Small tables with named rows and columns. After each table, cells are looked up by row and column.

dosase =
|  | lin | volupu | rikenu | raru | sib | sud | vetevuv | pobob |
|---|---|---|---|---|---|---|---|---|
| bova | 617 | 561 | 530 | 731 | 513 | 905 | 586 | 781 |
| buzir | 752 | 171 | 657 | 274 | 536 | 969 | 440 | 658 |
| dep | 567 | 188 | 343 | 581 | 607 | 955 | 702 | 643 |
| totebu | 662 | 475 | 538 | 411 | 363 | 726 | 588 | 528 |
| pofa | 637 | 495 | 543 | 440 | 504 | 672 | 648 | 548 |
| vetaz | 707 | 916 | 935 | 535 | 603 | 681 | 355 | 702 |

What is the rikenu of bova in dosase? 530
What is the sud of bova in dosase? 905
What is the lin of buzir in dosase? 752
What is the pobob of bova in dosase? 781
What is the sud of totebu in dosase? 726
What is the raru of bova in dosase? 731
What is the volupu of pofa in dosase? 495
Which row has the largest rikenu? vetaz

tal =
cols = tosi, zin, nevab, kufirur, vos, gir
vil: [4.7, 2.9, -4.1, 2.4, 1.5, 0.0]
lova: [0.2, 1.2, -1.1, -0.3, 2.9, -1.0]
legam: [7.1, 8.3, -2.6, 1.2, 2.8, 8.1]
sigefu: [-3.5, -7.6, 4.3, 1.3, -7.9, -2.8]
pelem: [5.8, 6.9, -5.7, 1.5, 6.3, 1.3]

lova, tosi => 0.2
sigefu, zin => -7.6
sigefu, tosi => -3.5
vil, tosi => 4.7
vil, zin => 2.9
sigefu, vos => -7.9
legam, tosi => 7.1
pelem, zin => 6.9
vil, vos => 1.5
sigefu, gir => -2.8
sigefu, nevab => 4.3
pelem, vos => 6.3
legam, vos => 2.8
legam, zin => 8.3

ded.tsv
	muz	fupeda	kir
muzo	-9.2	-2.5	-4.1
zene	-3.0	-0.3	-1.1
tirega	0.4	1.3	-2.8
gup	7.9	5.9	9.2
dovoni	-3.0	-2.5	-6.1
zope	-2.7	-1.9	3.0

What is the kir of dovoni in ded? -6.1
What is the kir of zene in ded? -1.1
What is the kir of gup in ded? 9.2
What is the fupeda of gup in ded? 5.9
What is the muz of zene in ded? -3.0
What is the fupeda of tirega in ded? 1.3

gage.tsv
	fug	loruz
keka	220	150
vibami	113	187
nipas	228	27
sofum	164	145
zik	97	59

fug of vibami = 113
loruz of nipas = 27
loruz of vibami = 187
fug of sofum = 164
loruz of sofum = 145
fug of nipas = 228
loruz of keka = 150
fug of zik = 97
loruz of zik = 59
fug of keka = 220

Table kef
	fel	dutuna	sasopad	fefopeg	rosap
fad	2765	2390	778	4973	4932
lus	2451	2722	2071	5021	3735
pazi	1406	3477	2488	6618	5516
kal	1823	4587	1206	6352	8054
luvoz	2627	3304	769	5158	6278
pav	1231	3185	195	8004	4585
kopid	1344	4527	2207	6834	4936
vopi	2542	3004	813	5358	4321
ratunip	1497	3035	2506	6426	5262
garefu	1812	3167	386	6917	4347

sasopad of garefu: 386
sasopad of ratunip: 2506
dutuna of pazi: 3477
fefopeg of vopi: 5358
fel of luvoz: 2627
fel of vopi: 2542
sasopad of kopid: 2207
fefopeg of kopid: 6834
rosap of kal: 8054
rosap of luvoz: 6278
rosap of pav: 4585

fazorov =
fields: nin, gokovu, lun, miful, pilazu, mor
bunaga: [215, 372, -154, 715, 860, 179]
dup: [-152, 314, -29, 453, 764, 254]
gevetig: [-45, 25, 270, -324, -45, 168]
fifubi: [476, 49, 166, -62, 7, 57]
non: [353, -88, 346, -441, -294, 63]
vot: [484, 213, -21, 369, 413, 86]
gan: [270, -146, 423, -632, -448, 69]
pudaruk: [-162, -214, 573, -922, -536, 159]
dake: [-38, 355, -93, 598, 856, 235]
gon: [-313, 188, 140, 75, 471, 267]
mok: [345, 340, -141, 664, 755, 143]

gokovu of pudaruk: -214
mor of bunaga: 179
mor of dup: 254
pilazu of vot: 413
lun of pudaruk: 573
pilazu of gevetig: -45
gokovu of fifubi: 49
lun of fifubi: 166
pilazu of fifubi: 7
lun of vot: -21
pilazu of gon: 471
mor of gan: 69
nin of gan: 270
nin of vot: 484
pilazu of gan: -448
nin of bunaga: 215
gokovu of non: -88
miful of gan: -632

Table leg
         rora  guf  vip  beg
gatabe     63   20   42   50
nodet      36   47   42   58
tupeki     44   39   41   21
tal        33   50   42   87
zav        24   59   42   81
rim        35   48   41   42
tipivi     49   34   41   22
nugu       22   61   42   66
gavitum    58   24   41   41

rora of zav is 24
guf of tupeki is 39
guf of tipivi is 34
beg of tipivi is 22
guf of rim is 48
vip of tipivi is 41
beg of nodet is 58
rora of tupeki is 44
rora of gavitum is 58
beg of tal is 87
vip of zav is 42
rora of nodet is 36
guf of gatabe is 20
rora of tal is 33
vip of nodet is 42
beg of nugu is 66
rora of rim is 35
guf of nodet is 47
guf of nugu is 61
Row with the largest beg: tal

viza:
,munuga,nobun,gon
rik,-66,-123,-319
lazozek,11,580,27
puz,-79,-503,149

nobun of rik: -123
gon of puz: 149
munuga of rik: -66
nobun of puz: -503
gon of rik: -319
nobun of lazozek: 580
munuga of lazozek: 11
munuga of puz: -79
gon of lazozek: 27
Row with the largest munuga: lazozek

Table bubid
|  | zibukan | mari | zoz | pak |
|---|---|---|---|---|
| nem | 386 | 84 | 339 | 63 |
| lovepaf | 585 | -294 | 495 | -438 |
| fefuzar | 560 | 319 | 107 | -119 |
| linaki | 481 | -94 | 410 | -250 |
| kup | 605 | -259 | 463 | -791 |
| marigod | 435 | 409 | 100 | 4 |
| datimu | 402 | 169 | 282 | -131 |

mari of lovepaf = -294
zoz of lovepaf = 495
mari of fefuzar = 319
pak of marigod = 4
pak of datimu = -131
zoz of kup = 463
pak of kup = -791
mari of nem = 84
zibukan of lovepaf = 585
zibukan of linaki = 481
mari of linaki = -94
zibukan of marigod = 435
pak of linaki = -250
pak of fefuzar = -119
pak of nem = 63
mari of marigod = 409
zoz of nem = 339
pak of lovepaf = -438
Which row has the largest zoz? lovepaf

timam =
	fevudu	relure	vitegop	magima	zekan	subig	kuzapuz	folomud	bez	budal
peb	148	61	102	59	36	163	108	103	42	158
togesus	89	213	116	207	205	70	119	118	227	70
piri	110	17	111	17	37	201	108	102	22	126
rusos	180	164	93	158	85	86	112	110	123	174
lubune	167	221	97	213	140	50	116	115	187	151
botofis	157	226	99	217	153	48	116	117	198	140
pof	70	190	121	185	205	90	119	117	216	54

piri, budal -> 126
rusos, kuzapuz -> 112
lubune, zekan -> 140
piri, bez -> 22
togesus, bez -> 227
botofis, bez -> 198
peb, kuzapuz -> 108
pof, zekan -> 205
pof, subig -> 90
rusos, fevudu -> 180
peb, fevudu -> 148
pof, kuzapuz -> 119
piri, folomud -> 102
togesus, kuzapuz -> 119
botofis, magima -> 217
piri, zekan -> 37
togesus, fevudu -> 89
Row with the largest bez: togesus

